A small network was trained on invented records. Each row is its activation on one of them, seen along a few directions.
Here are examples, each followed by its value of one field, W.
Other fields move the rows too, some of them a lot.
In the rows, 500 means zero.
Strong random noise was added to every row along 2 fixed directions; ignore it. To show where, here is one row again and again, with new noise each time:
[494 494 479 422 592 532 253 445 641 563 646 415 557 636 434 487 491 406
 439 504 575 643 346]
[405 392 530 510 552 522 496 446 573 542 558 511 417 559 560 511 599 548
 489 510 480 496 449]
[401 434 522 549 426 447 480 460 553 465 452 482 428 527 512 435 547 548
 394 513 508 481 529]
[401 300 551 445 790 665 552 421 605 687 754 577 380 611 668 662 712 564
 676 503 415 508 307]

[548 568 480 416 498 538 377 585 542 455 424 507 543 468 403 442 406 438
 377 525 622 698 490] : w13
[608 647 529 373 557 572 395 385 408 572 514 512 633 608 320 525 364 415
 393 431 666 585 381] : w18
[455 368 454 642 412 428 566 560 500 465 411 470 370 436 490 418 625 517
 503 513 474 471 629] : w20
[460 544 488 508 439 442 621 454 518 446 385 538 467 421 496 488 472 479
 575 532 531 341 539] : w22
[614 640 510 365 483 432 376 335 532 507 389 457 643 561 422 436 375 455
 331 431 638 545 481] : w4
[498 523 407 613 496 378 316 640 569 440 508 417 583 392 441 435 452 417
 481 472 557 689 542] : w12
[465 413 439 512 609 579 749 570 433 591 463 581 433 423 560 554 575 489
 735 587 465 639 559] : w1
[513 504 515 436 470 544 549 489 462 510 434 603 553 482 502 611 504 406
 569 477 555 551 372] : w14
[408 558 460 700 301 351 530 540 494 401 520 453 368 411 576 359 500 586
 512 419 418 514 497] : w19
[467 407 455 475 742 698 596 513 557 591 753 514 504 466 528 627 541 378
 641 532 556 698 350] : w16
[408 370 477 679 524 428 322 647 687 480 661 412 379 607 629 512 688 517
 561 507 306 531 621] : w21
[504 485 461 563 342 428 540 489 488 458 264 476 485 374 574 377 444 556
 437 513 448 444 629] : w15
[461 455 518 545 564 561 522 500 540 512 537 492 449 549 536 554 539 462
 449 469 532 502 443] : w7
[433 420 377 613 397 478 515 645 545 424 412 567 374 418 569 439 530 599
 513 535 378 441 553] : w8
[508 506 401 623 419 406 486 603 538 328 394 407 561 439 433 401 341 436
 451 544 542 650 540] : w3
[589 503 445 491 685 499 253 598 682 493 728 415 630 639 369 495 449 353
 500 507 588 713 429] : w5
[411 535 544 517 487 424 715 609 496 442 387 589 471 304 589 432 404 714
 535 467 512 558 594] : w9
[576 540 461 397 625 629 589 452 479 560 586 563 536 588 426 537 479 475
 541 461 569 500 284] : w23
[486 511 560 475 405 470 463 496 566 465 444 480 503 454 503 377 539 549
 418 587 525 473 653] : w10
[503 716 589 286 410 608 541 302 459 571 465 457 715 524 438 545 327 339
 442 581 632 450 317] : w6
[546 456 452 393 609 539 309 462 518 572 608 440 644 657 476 515 531 476
 494 497 411 559 382] : w11
[534 587 628 415 363 477 513 226 331 576 509 629 463 767 608 608 727 702
 470 440 399  93 666] : w2
[480 390 661 370 687 661 705 341 452 690 711 745 339 527 680 713 664 684
 738 408 365 323 460] : w17

Which value of W does each new row have?
[619 547 580 334 684 642 497 464 528 618 625 533 564 462 518 643 539 491
 541 572 570 449 386] : w10
[592 737 416 464 336 467 428 345 493 416 370 445 597 497 331 480 295 246
 471 451 702 632 489] : w22
[526 668 558 306 505 677 675 409 452 494 360 473 624 411 347 487 292 436
 439 494 623 555 359] : w6
[536 595 458 627 265 336 273 609 646 313 395 384 498 572 438 412 447 446
 285 455 517 519 691] : w21
[437 415 576 584 469 422 772 366 408 471 313 607 386 440 704 519 601 674
 451 445 389 278 688] : w4
[523 521 503 493 652 514 479 446 537 534 541 442 554 566 551 507 562 448
 504 466 524 579 450] : w4
[422 404 403 687 370 456 552 750 538 399 459 578 312 337 569 393 587 595
 663 602 468 527 644] : w8
[422 598 492 558 241 320 528 498 497 309 240 394 472 390 395 336 366 455
 436 538 582 394 669] : w22
[538 612 746 346 472 500 395 146 380 774 766 637 443 803 603 682 731 672
 543 370 351  66 523] : w2
[570 505 537 440 724 560 486 412 531 647 590 486 572 566 545 547 550 457
 574 459 561 562 354] : w4
[500 388 506 590 644 609 873 562 492 468 429 615 386 402 600 577 471 548
 678 538 519 552 420] : w3
[502 439 428 536 774 571 383 597 637 583 721 484 520 488 539 541 577 402
 671 490 521 787 374] : w12
[411 456 583 556 441 456 583 478 485 448 497 487 407 475 545 469 607 711
 548 416 355 464 524] : w19
[390 337 480 576 563 534 536 564 571 489 615 564 362 387 677 500 615 528
 626 569 336 494 471] : w8
[483 413 534 408 690 642 830 510 474 590 558 629 377 454 645 567 598 676
 691 487 482 479 438] : w9
[369 555 583 568 242 300 674 427 245 397 165 609 447 393 413 408 464 670
 317 476 518 242 696] : w18
[508 628 481 527 369 411 313 464 411 417 430 419 623 566 300 369 391 424
 284 477 585 619 572] : w18
[522 557 487 550 388 497 548 637 460 366 295 541 482 391 453 431 423 476
 321 516 598 598 611] : w13
[510 484 512 500 578 545 391 488 542 595 578 448 530 558 446 487 469 417
 458 483 613 541 351] : w7
[554 696 497 428 602 458 459 552 514 467 544 374 678 558 510 393 359 452
 416 484 595 707 452] : w9
[459 456 494 517 379 392 731 330 241 537 350 572 469 516 460 545 499 593
 398 400 508 285 576] : w18
[506 423 643 438 730 673 660 432 454 701 745 672 377 515 625 680 647 590
 762 437 429 403 405] : w17
[512 419 489 554 527 429 302 551 610 551 651 466 441 611 630 583 586 506
 518 452 350 400 549] : w21
